A small network was shown many inputs. Here are its activations along a few directions, one row for each input.
In each table, some parts of the input vary, and every possible input appears once, in random order.
Descriptions start from the smaller parts, as in this example, which fits no table here: one of 6 places along a line, together with either a single point or one of 11 places along a line or (one of 2 separate values, together with one of 8 places around a ring).
Shared parts are said once, and a part with two or three values counts as separate values.
(in the rows, 128 means zero)

Other details of the inputs shift rows strongly along two fixed directions, in all tables alike. That doesn't count.

A family of inputs:
x1: [174 143 103  90 144 121  98 179 159 107  97 152]
x2: [116 128 124 145 114 140 120 141 114 157 124  97]
x3: [134 162 148 137 113  86  86 144 141  99 129 163]
x4: [ 95  93 105  83  70 152 120  59 103 186  94 128]
x5: [125  93  85 159 179 170 160 156 102 110 188 109]
x6: [164 158 154 143 117  85 109 128 156  93  99 124]
x7: [185 148 126 100 111 113 109 165 140 103 146 144]
x8: [145 159 163 123 129  92  90 133 161  98 143 160]
x9: [101 115 137 132 134 116 131 108 131 149 157 158]
x10: [ 99  94 110  63  79 147 127  55 110 187 114 125]
x11: [110  95 136 108  70 134 127  94  97 237  97 122]
x12: [189 145 129 125 107 129  98 161 147 100 122 149]
x13: [ 74 106 108 195 180 142 137 134 104 106 170 127]
x14: [159 169 163 135 105 122 100 163 150 117 106 116]
x15: [157 176 158 110 109 107 110 168 141 121 130 112]
x16: [ 95 114 124 146 179 190 177 114 107  86 155 107]
x17: [184 153 119 122 100 124 106 166 147 102 126 152]
x18: [ 95 122 127 194 167 176 175 161 103 127 151  94]
x19: [100  95 123  65  78 154 147  54 114 193 110 140]
x20: [113  80 118  97  92  94 133  55 118 211 113 114]
x21: [161 161 150 118 121  71 121 133 147  98 123 119]
x22: [134 164 147 140 112  93  92 141 155 100 129 167]
x23: [140 157 157 142 119  96  82 135 155  98 124 164]
x24: [141 176 135 106  96 135 114 131 146  74 104 137]
x25: [109  93 127  89  81 131 122  90 111 234 121 107]
x26: [183 150 120 120 102 118 100 169 133 101 127 147]
x27: [111 128 126  97 122 151 147 105 111 116 132 123]
x28: [130  96 101 159 174 174 178 155 110 115 182 126]
x29: [ 77 105 111 178 192 139 147 130 108 109 190 123]
x30: [124  94  80 177 167 173 150 159  97 109 168 112]
x31: [101 107 121 197 177 130 178 128  96 105 141  99]
x32: [ 81  77 116  88 127 110 107  82 131 218  86 173]
x33: [148 169 144 108 104 139 105 126 146  72  99 134]
x34: [164 170 167 115 115 118 108 160 155 119 125 113]
x35: [ 77 111  94 133 207 187 170 137 113  87 114 112]
x36: [ 82 108 128 176 189 137 159 134 102 111 186 135]
x37: [167 155 159 123 126  81 117 125 161  97 118 120]
x38: [146 171 134 103 144 116 100 180 161 124  81 119]
x39: [121 130 143 126 121 141 149 136 126 167 139 110]
x40: [ 96 104 104 197 179 133 166 125 102 103 145  86]
x41: [160 163 150 121 120  77 127 130 161  99 123 123]
x42: [ 96  92 119  83  69 152 135  58  94 192  91 139]
x43: [148  65 119  83  88 147 131  84 117 217 126 153]
x44: [ 92 100 103 167 220 134 175 138 122 110 112 102]
x45: [157 164 144 141 110  81 119 134 155  96 104 127]
Each input here is: one of 5 separate values, together with either a single point or (one of 2 separate values, together with one of 4 places along a line).
Q: The inputs of x40 and x4 match in every part but the choice among 5 separate values. If x41 is changed in the same way as x40 into x4, which row does it become?
A: x19
Q: Which other rows does x7 become when the choice among 5 separate values takes its other values? List them by row number.
A: x15, x21, x27, x36
Q: Start at x43 and move only the place on the line of 4, one step at a time. The first step leads to x28. Which rows follow, in order?
A: x7, x5
Q: Which other rows does x38 become when the choice among 5 separate values takes its other values? List them by row number.
A: x1, x32, x35, x44
